A small network was shown many inputs. Here are its activations along a few directions, one row for each input.
In each table, some parts of the input vary, and every possible input appears once, in random order.
A made-up example of a description, with smaller parts first: one of 5 places around a ring, together with either a single point or (one of 2 separate values, together with one of 4 places along a line) or one of 11 places around a ring.
Shared parts are said once, and a part with two or three values counts as separate values.

Other details of the inputs vary at random and push rows far along two fixed directions, the same in every table; ignore that.

Table:
r1: [ 36 -18  15  -5  -8  -5 -14  -9  -3  -2  31  27]
r2: [ -3  -1  12 -15  36 -51   5  -1   0 -12   5  43]
r3: [ 22  -4  16   1  12 -54   0   9   3   6  12  40]
r4: [-15   5  -9   1 -35  34 -14   0   6   6 -21 -24]
r5: [ 44 -35  12  -6  10 -13 -16  -8   0   7  18  10]
r6: [-48  26  -3 -15  14 -28  39   7   0   2 -25  17]
r7: [-24  -2 -11   5 -18  27  -5  -3   7  16 -26 -22]
r8: [ 27 -16  18 -17  13 -17 -12  -6 -13  -2  34  23]
r9: [-77  58  -6  12  17 -55  60   0  -2 -35 -37   2]
r10: [-54  36 -23 -10  -5 -26  44  15   5   5 -36  15]
r11: [ 13   2  -6  17   2  33  -1  -3   1  -8   1 -24]
r12: [ 31 -20  12 -10   3 -10   1  -7  -3  11  19  11]
r13: [ 24 -16 -10  23  -9  48 -16   4   5  -5  19 -48]
r14: [ -4   3 -13  18  -8  43   0   8   5  -6  -8 -45]
r15: [ 23   7 -12  18 -11  61 -10  -5  -8   1  -1 -37]
r16: [-12   2 -15  -9 -36  41  -9  -1  -7   4  -6 -22]
r17: [ 23 -21  22  -7  27 -38  -2  -3  -2  -1  15  32]
r18: [ 49 -29  20   1 -16   7 -43  -2  -8   4  34   5]
r19: [-15   2  -4   5 -31  24  -5   5   5  12 -24 -21]
r20: [ 19 -17  15 -15  29 -36 -14  -1 -10 -10  23  31]
r21: [-46  44 -17  11  27 -17  34  24  16 -19 -17 -14]
r22: [  0   0   6   0  29 -59   7   4   7   8   3  42]
r23: [-22   1 -12  -3  -9  16 -17  -1  -1   6 -11 -13]
r24: [-18   8  -7  -4 -20  10  15   3   0   7 -14   1]
r25: [ 54  -7  18  18  25  -5  -9  -6 -11 -10  36  15]
r26: [ -1 -15  -9   3 -25  44 -28 -13   7  11  -8 -27]
r27: [-25   8  -9 -15 -14  26   7  -8   0   3 -16 -16]
Description of these inputs: either a single point or one of 6 places along a line or (one of 4 places along a line, together with one of 5 places around a ring).
A walk changes only the place on the ring of 5. It starts at r17 and steps to r7. List the rest of the walk in order. -> r19, r24, r6

Table:
r28: [-25  42  -3   9  29 -36  46  14  -4 -15  -2  18]
r29: [-67  32 -14  -8  42 -49  28  16   8 -15 -22  17]
r30: [-35  47  -6   8  26 -33  51  13  -2 -15 -11  15]
r31: [-50  36 -23  13  30 -40  23  23  10   0 -42  20]
r32: [-49  35 -11  14  29 -37  15  21   8  -2 -40  17]
r33: [ 10  -4  16   0  42 -47  -8  17   6 -10  20  31]
r34: [ 64 -52  19   6   3  40 -43 -23  -2   3  24 -31]
r35: [ 45   0  30  14  24 -28   6  -1 -11 -23  42  25]
r36: [-22   4 -28  11 -18  47 -11  12  15   8 -30 -45]
r37: [-23  35  -7  11  10  -6  39  10  -2 -12  -7  -4]
r38: [-24   1 -20 -12 -33  51   4  -2  -4  18 -26 -30]
r39: [ 56 -19  27 -16  27 -40 -11  -8 -10   7  48  56]
r40: [-57  33   1 -11   9 -39  32   9   7  -6 -30  30]
r41: [-44   8 -27 -10 -37  43  10   0   0   8 -41 -31]
r42: [-23  -3 -11   0 -40  44  -8 -13   4   8 -19 -31]
r43: [-17  -8 -26  -2 -11  52  -9   3   8   3 -20 -47]
r44: [ 73 -41  13  25   3  20 -45  -4   4  21  31  -5]
r45: [-35  25  -3   4  30 -37  11  24  13  -7 -19  17]
r46: [-42  23 -13  -9 -10 -27  30  15   3  14 -34   2]
r47: [ 17 -29  -3   5  -7  48 -29 -22   0   4  -1 -47]
r48: [-34  22   5  -8   1 -32  20   5   8  -2 -23  25]
r49: [ 40  -9  -1  18 -19  45  -6 -11  -7 -10  20 -32]
r50: [  2  -5  15 -13  17 -43   0  -5 -12  -7  19  43]
r51: [  9 -13  20  -7  14 -45  -2  -6  -9  -6  25  43]
r52: [ 29 -12  21  -4  10 -39   5  -2   5  10  24  45]
r53: [ 77 -45  11 -11 -26  49 -48 -25 -11  11  39 -10]
r54: [ 57 -31  38 -12  20 -39 -23  -8 -15  -4  47  52]
r55: [-55  39 -17   4  34 -42  32  30  18   3 -31  17]
r56: [-45  10 -24  -3 -49  33   1  -2   1  10 -40 -50]
r57: [-32  16   2 -13  18 -46  33  11  -3   5 -11  40]
r58: [ 44   1  19  14  27 -33  11  -1 -10 -21  42  30]
r59: [ 60 -47  17   5 -39  32 -45 -23   0  10  35 -17]
r60: [-59  44  -9 -23  23 -51  29   3  -5 -10 -22  37]
r61: [-42  20  -3  -8  38 -36  19  17   7 -14 -17  14]
r62: [ 66 -43  23 -10   2  -7 -28 -13 -13   3  44  32]
r63: [-16  20 -11  16 -17  33  14  -5  -4 -16  -5 -37]
r64: [ 32 -17  16  -6   4 -50  -4   3  -4   2  19  33]
r65: [-40  13 -15  -5 -44  39   3   1   8   9 -42 -39]
r66: [ 19 -10  22  -6   2 -46  -5   5  -5   1  12  26]
r67: [-26   7 -23  22 -15  35 -18   1   7   9 -32 -38]
r68: [-16   0 -23   3  -9  43  -6  12  14  14 -17 -43]
r69: [ 19 -15  -2   1  19  -7 -15  11   8  -3  16   4]
r70: [-25   0 -22  -1   4  31   6  -6   6   3 -34 -37]
r71: [ 40 -26  22   4  36 -41 -28   4   3  -9  49  30]
r72: [-18   2 -18  -2 -44  45   3  -1   8  23 -29 -38]
r73: [-43  25  -4 -18  15 -39  18   2 -10  -6 -11  30]
r74: [ 21   3   2  16 -21  49  -4  -9  -7 -14   7 -40]
r75: [-27   5 -27 -15 -37  57  -1  -5  -6  11 -30 -37]
r76: [-59  32 -15 -10   2 -28  37   9   8   0 -36  24]
r77: [ 31 -27  -1   1 -41  45 -22 -16   6  14   4 -21]
r78: [-20   0 -18  13 -14  35 -19   5  13   3 -15 -39]
r79: [ 41 -30  14   2  33 -11  -9 -10   1   7  20   6]
r80: [ 43  -1  25  16  26 -36   3  -6 -13 -23  49  27]
r81: [ 26 -24  -3   0 -41  38 -22 -11   5  14   0 -25]
r82: [ 65 -49  15   4 -37  53 -36 -20   1  24  31 -17]
r83: [ -9  21  -7  14 -16  39  12  -1  -5 -15  -9 -38]
r84: [-41  21 -20 -19 -31  48   0  -5  -3   4 -38 -33]
r85: [ 13   4  -4  18 -20  40  -2 -12  -7 -15  13 -37]
r86: [ 20   1  -6  16 -19  44   3  -5  -6 -11   9 -34]
r87: [ 48 -21  33 -16  20 -37 -20  -7 -16  -4  40  48]
r88: [-34  23  -7 -19  11 -23  25   9  -6   8 -15  26]
r89: [ 49 -30  40  -8  19 -47 -16  -7 -12  -4  43  53]
r90: [ 18 -24   3   3 -41  42 -27 -20   4  10   7 -26]
r91: [ 20 -17   8  -3  38 -26  -1   8   5   1  23  20]
Changing only one part turns r49 into r74. The same change can be made to r75. Which row results? -> r87
Changing only one part turns r91 into r61. The same change can be made to r28. Which row results? -> r83
What is each input in this table made of? -> one of 4 places along a line, together with either one of 3 separate values or one of 5 places along a line or one of 8 places along a line
A walk changes only the place on the line of 4. It starts at r47 and steps to r34. List the rest of the walk in order. -> r70, r79
Which other rows does r47 become when the place on the line of 5 takes its other values? List them by row number. -> r29, r67, r71, r78

Table:
r92: [ 21   1  18  -4  24 -22  14 -19 -23 -21  22  27]
r93: [-58  57 -25  -2  25 -34  26  28 -13 -24 -14   6]
r94: [-66  -1 -37 -34 -73  61   2   2   7  56 -62 -26]
r95: [ 55 -34  27  12 -28   8 -15 -22 -12 -15  47  -7]
r96: [-43  25 -35   9 -58  49  37   3  11  15 -47 -68]
r97: [ 58 -85  15 -23 -43  31 -76 -27   3  35  20   5]
r98: [ 51 -18  17  -6  12  26 -24 -19 -10  -9  62  -7]
r99: [ 23   2   6  -2  40 -16  24  12   5   2  22  29]
r100: [-54  12 -41  18 -14  60  -9  20   7   4 -47 -71]
r101: [-38   5 -23  -1 -18  65   3 -16   1   8 -54 -77]
r102: [-15  36 -17   9  43 -47  32  34   8  -8  -4  43]
r103: [ 76 -63  24  19 -26  29 -46 -32  10   1  32 -34]
r104: [ 44 -44  18  -3  19  22 -28  -2   6  -7  30 -23]
r105: [-10  26   4  -7  36 -47  51   7  -6  -4 -20  37]
r106: [ 16   5  13  24  29 -43 -22  -5  14  -6  20  20]
r107: [  2  19  21  24  18 -40   1   8  -8 -27  23  45]
r108: [-24  53   9  14  30 -64  36  31  11  -5 -11  43]
r109: [-36   3   5 -47 -17 -37  -7  -4  -9   7 -17  58]
Changing only one part turns r93 into r102. The same change can be made to r107. Which row results? -> r108
What is each input in this table made of? -> one of 3 separate values, together with either a single point or one of 5 places around a ring
Which other rows does r98 become when the choice among 3 separate values takes its other values? List them by row number. -> r99, r104
Which other rows does r95 become when the choice among 3 separate values takes its other values? List them by row number. -> r96, r103
